data =
[[128,-12,32,-45,29,81],
[138,-8,53,-69,36,99],
[212,51,119,-130,662,125],
[-38,-19,-66,74,-104,-51],
[247,1,119,-147,174,183]]
data[0,0] = 128
data[:, 3] = [-45, -69, -130, 74, -147]
data[2,2] = 119
data[3,2] = -66
data[1,2] = 53
data[0,5] = 81
data[0,2] = 32
data[1,4] = 36
data[1] = [138, -8, 53, -69, 36, 99]
data[3] = [-38, -19, -66, 74, -104, -51]
data[4,2] = 119
data[0,4] = 29
data[:, 1] = [-12, -8, 51, -19, 1]
data[4,0] = 247
data[2,3] = -130

W =
[[1257, 3688, 5268, 5463, 4051, 7264, 6174, 5188],
 [6561, 7169, 6112, 6899, 5365, 3790, 4302, 3953],
 [8036, 4793, 4870, 6010, 3220, 3313, 4084, 7813],
 [5550, 6727, 6029, 6929, 1419, 7532, 6527, 5537],
 [8688, 5650, 5016, 4886, 5054, 7067, 7923, 5086],
 [5047, 4942, 4848, 6473, 4178, 5913, 4665, 5903]]
W[0][0]: 1257
W[1][1]: 7169
W[5]: [5047, 4942, 4848, 6473, 4178, 5913, 4665, 5903]
W[:, 6]: [6174, 4302, 4084, 6527, 7923, 4665]
W[1][3]: 6899
W[:, 3]: [5463, 6899, 6010, 6929, 4886, 6473]
W[5][7]: 5903
W[1][7]: 3953
W[2][7]: 7813
W[1][0]: 6561
W[:, 5]: [7264, 3790, 3313, 7532, 7067, 5913]
W[2][4]: 3220
W[1][4]: 5365
W[5][2]: 4848
W[:, 4]: [4051, 5365, 3220, 1419, 5054, 4178]
W[3][4]: 1419
W[2]: [8036, 4793, 4870, 6010, 3220, 3313, 4084, 7813]
W[1][2]: 6112
W[0][2]: 5268
W[0][5]: 7264
W[:, 0]: [1257, 6561, 8036, 5550, 8688, 5047]
W[4][5]: 7067
W[3][5]: 7532
W[0][7]: 5188
W[5][0]: 5047
W[1]: [6561, 7169, 6112, 6899, 5365, 3790, 4302, 3953]
